A small network was shown many inputs. Here are its activations along a few directions, one row for each input.
In each table, some parts of the input vary, and every possible input appears once, in random order.
Descriptions start from the smaller parts, as in this example, which fits no table here: values(2) and (point or line(11) or (line(6) and ring(8))).
Shared parts are said once, and a part with two or three values counts as separate values.
(in the rows, 128 means zero)

Other details of the inputs vary at random and push rows far along two fixed directions, the same in every table; ignore that.

A family of inputs:
x1: [ 97 193 166  98 123 167 142 145 121 148 209 110 117 129]
x2: [127 126 218 111 124 108 123  95 223 214 127  95 162 147]
x3: [124 189 167  97 124 160 146 106 110 134 210 126 127 123]
x4: [125 189 174 121 117 156 167  97 111 119 203 114 140 115]
x5: [ 84 194  92 139 121 138 111 160  45  75  58 218 104  96]
x6: [118 188 175 115 110 146 179  99 113 113 199 114 135 126]
x7: [140  69  94 125 162 100  88 158 179 140  63 116 116 136]
x8: [130 117  63 151 122 146 128 147  57  70 136 153 109 114]
x9: [124 124 221  97 144 113 123 107 223 198 129  88 162 144]
x10: [142 138 206  94 158  89 124  79 236 153 142  87 133 146]
x11: [121 127  56 147 127 133 138 161  65  63 135 142  86 122]
x12: [160  60 110 139 153  93 102 130 159 138  57 126 144 134]
x13: [158  73  95 129 173  89  83 146 173 132  70 120 111 133]
x14: [134 118  67 176  92 143 143 131  47  89 124 154 126 117]
x15: [141  54 110 135 142 103 107 142 165 146  51 123 147 136]
x16: [106 184 166  93 113 170 151 118 117 142 204 122 131 125]
x17: [135 116  67 164  92 146 140 139  39 109 122 164 129 122]
x18: [110 183 171 118  85 166 168 102 110 162 192 126 146 125]
x19: [130  55 109 127 147 102  83 158 168 149  63 125 134 144]
x20: [130 127  56 153 134 144 126 160  64  69 139 143  91 111]
x21: [154  64 107 158 124  75 116 111 165 128  53 122 136 144]
Each input here is: point or (line(4) and line(5)).
Change only the line(4) part in x20. List by row number the other rows that result. -> x4, x8, x14

A family of inputs:
x22: [131 143 175 107 148 119 114 107 187 156 129 119 133 131]
x23: [109 176 120 137  69 181 180 119  32 113 208 147 138 118]
x24: [123  72  61 148 137 117  94 177 105 108  57 147 116 129]
x25: [136  46  64 161 108 111 114 148  95 113  62 148 138 142]
x26: [141  49  63 174 112 117 122 161  99 124  60 138 136 133]
x27: [128 146 173 113 144 107 124 108 191 140 130 102 128 136]
x28: [142 147 175 103 150 113 119 101 180 153 124 117 137 129]
x29: [156  87 167 117 141 125 142 102 181 154 171  72 157 142]
x30: [103 201 123 120  98 181 164 133  42  95 200 155 112 108]
x31: [129 142 177 108 147 121 108 111 183 163 129 115 133 127]
x32: [123 142 176 105 148 117 112 120 184 162 130 111 133 130]
x33: [125  72  58 146 137 115 101 172 108 101  58 151 115 132]
x34: [129 143 176 101 146 110 124 112 186 150 127 112 132 132]
x35: [145 150 174 117 148 106 118  95 183 144 129 111 134 130]
x36: [100 203 121 131  97 170 168 135  46  86 206 145 110 112]
x37: [127  74  58 153 138 107 111 163 105  90  57 145 110 130]
x38: [105 204 122 122 103 187 152 138  36 111 202 154 119 107]
x39: [133 144 176 113 149 110 123  97 186 145 128 112 128 129]
x40: [126 160  96 134  82 185 175 132  42 119 248 116 112 129]
x41: [144  49  57 172 109 117 121 148 100 121  61 140 143 129]
x42: [125 142 174 103 148 114 119 115 188 156 130 115 133 134]
x43: [144  78  58 157 143 106 105 149  98  95  56 155 116 123]
x44: [ 94 201 121 115  97 180 169 144  46  93 200 146 112 116]
x45: [137 146 175 119 144 107 119  97 188 141 131 111 129 129]
x46: [138 147 173 105 152 118 113 104 182 159 127 120 138 130]
x47: [132 118 181 120 122 114 137 108 177 174 135 103 152 145]
x48: [131  74  59 155 139 103 110 160 103  91  59 150 111 126]
What is each input in this table made of? -> values(2) or ring(5) or (line(4) and line(5))
A walk changes only the ring(5) part. It starts at x47 and steps to x26. List the rest of the walk in order. -> x41, x23, x25
Change only the line(4) part in x31. List by row number the other rows that result. -> x24, x32, x38
